These are the activations of a small neural network, seen along a few directions. Each row is one input.
In each table, some parts of the input vary, and every possible input appears once, in random order.
A made-up example of a description, with smaller parts first: values(2) and (point or ring(11) or (line(4) and ring(8))).
Shared parts are said once, and a part with two or three values counts as separate values.
In the rows, zero is written as 128.

Other details of the inputs vary at random and push rows far along two fixed directions, the same in every table; ignore that.

Table:
row 1: [ 89 143  68 138 152 136 129  82 122 104  95 131 117]
row 2: [127 131 201 143  88 141 139 143 111 111 144  89 166]
row 3: [140 136 156 122 103 125 136 120 110 111 133 117 155]
row 4: [124 136 211 139  90 139 138 136 109 106 138 110 182]
row 5: [175  93 113 118 149  74 108 180 144 186 163 157 103]
row 6: [ 89 152  94 126 168 119 129  77 143 120 109 130 140]
row 7: [138 128 174 131 109 121 132 133 117 133 141 100 148]
row 8: [127 120 179 130 100 135 137 127 130 129 138 133 168]
row 9: [136 120 223  78 108 174 119 156 115  86 130  98 135]
row 10: [129 117 186 122  68 152 145 121 110 101 137 113 173]
row 11: [193 100 116  73 146 132  87 209 139 146 134 192  58]
row 12: [102 163  75 152 132 153 132  94 133 104  99 134 116]
row 13: [ 97 159  84 153 155 147 138  86 135 128 107  96  99]
row 14: [177  92 111 124 128  92 117 185 164 191 158 165 107]
row 15: [165  84 113 134 149  87 113 192 125 183 155 149  85]
row 16: [131 107 196 138  80 140 133 117  74  96 139 110 146]
row 17: [108 161  90  69 162 175 115 111 150  81  90 136 109]
row 18: [123 119 161 135 101 142 138 122 135 130 135 109 151]
row 19: [130 122 205 149  88 147 140 131  88 121 143  79 139]
row 20: [165  95 106 135 149  94 112 173 129 183 157 149  82]
row 21: [131 125 167 154 102 143 140 150 114 129 138  95 120]
row 22: [135 136 184 130 114 122 128 128 111 128 137 122 168]
row 23: [ 79 140  76 145 167 137 136  89 133 122 101  96 101]
row 24: [169 101 111 118 137  86 117 175 164 189 150 190 120]
row 25: [120 152 102 134 149 124 124 109 142 141 122 113 131]
row 26: [ 96 165  84 142 150 136 135 103 159 123 108 107 129]
row 27: [ 94 145  72 118 154 127 133  90 133 106 105 128 142]
row 28: [116 131  92 138 141 126 128  94 119 116 114 136 106]
row 29: [134 105 193 143  60 154 146 121  97 100 134 119 143]
row 30: [114 151 123  72 170 161 107 131 155 105 102 146 115]
row 31: [ 89 142  78 148 141 155 141  90 155 138 107 107  98]
row 32: [191 106 104 132 127  91 110 178 125 172 150 179  88]
row 33: [ 99 146  68 147 128 160 137  79 141 112  97 141 113]
row 34: [115 142 112  91 166 180 111 135 145 112 102 118  75]
row 35: [128 154  88 122 139 125 127 107 133 124 120 135 139]
row 36: [136 133 192 130  74 145 142 138 100  92 139 108 175]
row 37: [111 136 103 128 153 118 123 104 140 135 127 114 130]
row 38: [127 119 178 125 122 114 126 124 111 125 143 128 164]
row 39: [125 107 173 140 112 126 135 131 102 130 143  96 117]
row 40: [117 106 201 129 100 125 136 131  97 109 141  86 166]
row 41: [186  94 100 112 117  95 120 181 155 171 155 187 113]
row 42: [ 79 149  84 127 173 119 132  81 145 115 100 129 143]
row 43: [117 156 109 129 154 114 128 106 145 137 117 138 141]
row 44: [165  94 122 115 155  71 108 185 137 177 154 179 129]
row 45: [ 93 162  80 157 148 153 136 106 143 129 108 101 105]
row 46: [146 124 167 142  92 137 128 126  90 115 134 123 135]
row 47: [116 105 201 130 101 122 140 129  99 107 140  86 161]
row 48: [113 129  92 116 143 114 134 111 130 111 117 135 138]
row 49: [113 157 109 137 147 123 131 119 153 127 116 138 142]
row 50: [101 150  74 119 151 128 130  80 133 109 111 129 138]
row 51: [105 167  73 132 139 138 139  99 147 104 104 132 136]
row 52: [186 107 101 140 120  98 113 192 134 163 148 184  89]
row 53: [130 102 163 136 101 124 134 131  90 105 130 124 130]
row 54: [174  89 110 140 127 108 119 189 149 196 158 158  84]
row 55: [120 135  93 115 142 117 130 101 132 116 123 134 134]
Each input here is: ring(5) and (point or (values(2) and line(5))).
Changing only the ring(5) part turns row 29 into row 14. The same change can be made to row 53. Which row results? -> row 47
Changing only the ring(5) part turns row 10 into row 54. The same change can be made to row 41. Which row results? -> row 31
A walk changes only the ring(5) part. It starts at row 13 and steps to row 7. List the rest of the walk in order. -> row 43, row 3, row 32
Which other rows does row 25 become when the values(2) part takes its other values? List them by row number. -> row 7

Table:
row 56: [135  77 212 152 103  87 139 135  90 161 166  90 141]
row 57: [171  98  83 149 120 125 122 189 160 183 144 180  65]
row 58: [124  97 220 139  77  81 154 124  86 108 156 112 213]
row 59: [109 141 163 131  95 126 152  95 121  83 132  91 204]
row 60: [147 130 158 166 100 123 134 150 106 137 150  83 125]
row 61: [116 128 149 133 140 147 128 125 157 153 127 106 107]
row 62: [156 126  38  70 223  97  76 176 180 168 123 204  84]
row 63: [166 128  65 115 192  86  94 190 197 212 145 198 107]
row 64: [143 103 195 181  96  91 144 153  72 146 161  91 137]
row 65: [133  72 204 185  51 121 157 128  64 125 150  99 147]
row 66: [137 107 169 140 109 124 133 133 127 149 157  78 131]
row 67: [123 152 133 158 132 148 132 143 137 138 121 110 105]
row 68: [100 172 139 145 100 163 143  69 131  90  96 137 163]
row 69: [ 90 143  82  91 193 156 108  92 153 112  93 117  72]
row 70: [156 130 149 149  75 116 135 117 104 120 145 137 166]
row 71: [147  82 186 112  84 167 121 168  87  93 137 131  95]
row 72: [138 103 155 126  82 174 137 148 100 108 125 120 103]
row 73: [117 163  84 124 158 154 125 129 129 124 105 106  83]
row 74: [201  67 134 155  74  95 124 211 114 183 179 153  96]
row 75: [ 81 181  68 104 153 173 120  43 131  55  68 148 123]
row 76: [172 119  46 122 183  62  97 177 178 211 156 182 120]
row 77: [ 99 179  85 109 125 173 141  61 127  79  89 135 137]
row 78: [127  95 208 144 109  80 133 137  92 147 164 114 196]
row 79: [133 114 179 100 123 154 128 137 122 127 131  90 112]
row 80: [110 153  93  86 173 140 115 119 152 128 108 133 137]
row 81: [187  96  83 153 131  46 124 154 124 188 163 210 126]
row 82: [ 79 173  93  86 148 158 141  76 150  73  86 116 159]
row 83: [111 154  94 117 171 158 111 128 123  99 101 117  75]
row 84: [ 61 178  75  77 175 160 125  60 155  52  70 131 144]
row 85: [ 75 180  98 122 145 153 148  73 170  87  91 121 169]
Changing only one part turns row 65 into row 74. The same change can be made to row 58. Which row results? -> row 59
What do these inputs look like to the network? -> line(5) and ring(6)

Table:
row 86: [103 133 213 141  77 153 151 105 102  81 126  99 184]
row 87: [ 70 160  45 140 173 143 139  72 154 121  94  99 107]
row 88: [199  98 153  88 115 121 105 219 136 156 159 181  94]
row 89: [161  99 195 127 100 107 124 180 121 149 158 141 153]
row 90: [106 137 213 125  94 139 146 102  91  85 133  76 189]
row 91: [170  92 171 139  85 116 134 182 117 147 160 131 126]
row 92: [137 128  43 125 174 103 112 133 180 184 125 166  95]
row 93: [196  82 157  85 128 105  97 214 122 149 152 172  87]
row 94: [120 130  58 141 144 126 130 119 141 139 116 138 102]
row 95: [130 138 165 124 110 125 131 127 122 119 137 110 169]
row 96: [109 140  81 127 172 110 124 118 153 144 117 146 122]
row 97: [198  97 127 116 120  75 112 193 123 169 166 180 130]
row 98: [133 123  45 121 184  96 115 130 169 182 127 164  91]
row 99: [191  77 132 124 114  88 115 185 127 181 164 179 112]
row 100: [ 99 170  68 155 149 147 135  84 146 123 101 120 109]
row 101: [ 79 181  61 153 166 153 132  71 153 123  91 104 111]
row 102: [110 135 226 102  89 192 132 124 103  69 124  84 157]
row 103: [ 81 172  44 127 176 125 130  60 145 105  95 122 135]
row 104: [199  90 150  86 117 115 102 216 121 152 151 183  91]
row 105: [135 110 174 139  95 135 137 150 118 131 144  99 138]
row 106: [105 130 212 153  84 154 144  98  72  84 130  71 152]
row 107: [117 143 197 132  80 145 148 102 102  83 131  93 188]
row 108: [171  91 179 129  88 111 130 165 123 154 160 146 136]
row 109: [ 86 143  60 143 156 136 135  84 137 115 103 108 107]
row 110: [ 55 181 109 154 149 168 146  44 121  90  89  69 132]
row 111: [130 107 180 130 108 113 130 138 103 116 141 128 153]
row 112: [112 126 229 100  99 182 135 121  94  66 119  79 152]
row 113: [138 131  27 130 179  93 113 138 165 166 119 193 100]
row 114: [ 53 158  94 138 144 159 144  29 128  86  90  90 141]
row 115: [147 138  33 146 170 105 113 138 149 171 122 171  77]
Changing only one part turns row 110 into row 106. The same change can be made to row 90. Which row results? -> row 103
What do these inputs look like to the network? -> ring(5) and (point or line(5))
Which other rows does row 113 become when the ring(5) part takes its other values? List them by row number. -> row 86, row 89, row 96, row 111
A walk changes only the line(5) part. It starts at row 100 and steps to row 91. List the rest of the walk in order. -> row 108, row 86, row 107
Which other rows does row 94 become when the ring(5) part takes its other values? List them by row number. -> row 87, row 91, row 105, row 109

Table:
row 116: [125 127 239 130  65 156 148 126 104  99 138  91 176]
row 117: [166  80 178 112 107 107 123 177 131 159 156 150 123]
row 118: [124 160  94 127 154 126 118 115 138 119 112 137 120]
row 119: [110 144  93 136 169 130 123 125 141 137 114 130 101]
row 120: [119 110 234 108  79 142 147 124  93  85 141  77 181]
row 121: [ 87 164  76 131 180 145 120  84 153 129 103 114 113]
row 122: [ 86 159  75 138 165 157 127  79 160 131  99 119 109]
row 123: [153 113 129 123 134 116 115 160 141 156 138 180 119]
row 124: [120 122 214 142  60 164 152 134  94  86 136  75 158]
row 125: [119 144  84 137 151 141 123 108 138 137 109 146  93]
row 126: [ 85 149  66 122 178 143 119  84 149 126 101 111 111]
row 127: [100 132 240 139  68 174 147  90  83  64 120  87 166]
row 128: [132 151  84 127 164 123 112 133 152 152 125 133 113]
row 129: [160 117 172 126  98 125 123 165 122 134 143 155 149]
row 130: [173  82 169 106 100 109 129 179 132 152 159 145 132]
row 131: [150 102 124 121 127 117 116 150 130 140 135 163 104]
row 132: [121 127  78 169 144  87 134 107 141 171 140 124 135]
row 133: [152 104 166 140 114 127 123 170 124 148 146 139 107]
row 134: [ 97 144 220 118  83 158 158  99 102  70 126  64 189]
row 135: [ 94 168  64 123 163 143 126  91 153 117 107 104 125]
row 136: [ 76 175  89 132 168 150 126  61 136  91  88 117 122]
row 137: [151  96 166 161  92  80 139 144 103 157 164 142 176]
row 138: [137 148  94 117 164 107 119 139 162 154 126 146 121]
row 139: [ 81 175  76 133 135 164 142  61 143  79  89 113 131]
row 140: [156  97 167 116 117 117 119 162  94 136 147 135 115]
row 141: [155 110 182 115 122 113 114 166 112 136 145 155 145]
row 142: [156  98  96 126 131 113 123 173 144 160 141 149  93]
row 143: [174  91 126 153 125  50 133 167 140 202 172 158 140]
row 144: [ 75 187  51 130 161 158 136  59 133  87  84 101 121]
row 145: [ 70 180  49 126 157 159 145  57 171 102  85 110 133]
row 146: [ 98 111 236 126  67 173 147  99  81  69 124  93 185]
row 147: [109 140 225 124  70 161 149 102  78  52 127  71 181]
row 148: [ 92 162  62 130 148 156 133  86 160 120 104 108 120]
row 149: [161  96 158 101 118 105 120 172 115 132 149 149 147]
row 150: [178 109 110 120 136  93 115 204 135 167 156 152  99]
row 151: [ 83 144  69 130 160 154 127  78 156 127  99 116 106]
row 152: [112 134 218 135  53 177 156  99  75  64 127  73 166]
row 153: [168 125 115 133 124 121 119 162 128 157 138 158 100]
row 154: [156  99 161 169  90  84 140 140  90 158 162 127 149]
row 155: [ 82 170  67 121 142 156 137  74 152  95  92 131 145]
row 156: [158 133 123 116 142 105 112 163 136 145 138 165 133]
row 157: [166  93 108 174 126  59 130 176 129 195 166 151 118]
row 158: [147  97 181 104 121 107 123 160 122 143 151 131 135]
row 159: [171 107 133 111 155  86 109 183 150 181 153 169 109]
row 160: [ 57 173  64 178 141 127 152  19 128  99  95  98 156]
row 161: [156  91 166 112  95 125 128 162 117 126 147 150 148]
row 162: [151 133 107 133 150 111 117 170 139 156 135 142 104]
row 163: [129 126  75 112 161 122 116 130 148 144 126 126 112]
row 164: [ 79 158  57 130 145 166 144  56 135  94  86 110 113]
row 165: [105 125 238 131  79 163 149 106 106  94 131  89 170]
row 166: [158 104 113 116 120 116 120 150 133 132 137 154 110]
row 167: [161  99 116 106 152  93 103 173 133 158 143 175 117]
row 168: [114 144  57 116 162 131 125  99 132 120 107 128 102]
row 169: [ 88 146  64 132 176 136 124  99 144 122 101 119 100]
row 170: [108 143 232 139  60 174 148  95  86  62 120  83 174]
row 171: [170 117 112 130 134 115 111 175 150 178 148 155 104]
row 172: [145 110 100 119 147 108 121 164 135 146 137 134 103]
row 173: [ 88 145  62 124 152 156 132  80 157 120 101 107 115]
row 174: [162 118 124 124 148 108 110 164 119 158 140 157  97]
row 175: [161 123 111 105 135 103 112 170 134 141 143 164 135]
row 176: [160 102 117 111 148  96 108 166 128 149 141 165 100]
row 177: [173 113 113 139 130 108 117 191 144 174 145 161  93]
row 178: [108 149 234 137  74 170 147  99  67  67 122  65 172]
row 179: [164  87 109 128 137 103 114 187 142 174 146 162  81]
row 180: [150 109 155 110 115 114 121 149 111 112 141 129 133]
row 181: [ 75 157  60 136 155 164 136  56 135 102  83 118 101]
Changing only one part turns row 167 into row 126. The same change can be made to row 155. Which row results? -> row 148
Changing only one part turns row 143 into row 137. The same change can be made to row 165. Which row results? -> row 123
What do these inputs look like to the network? -> ring(6) and (point or (values(2) and ring(5)))
List by row number the other rows that have the ring(6) part in common with row 177. -> row 119, row 124, row 133, row 142, row 150, row 157, row 162, row 169, row 172, row 179
List by row number the other rows that have the ring(6) part in common with row 174. -> row 125, row 140, row 144, row 152, row 153, row 154, row 164, row 168, row 178, row 181
Which other rows does row 126 become when the values(2) part takes its other values? List them by row number. -> row 151
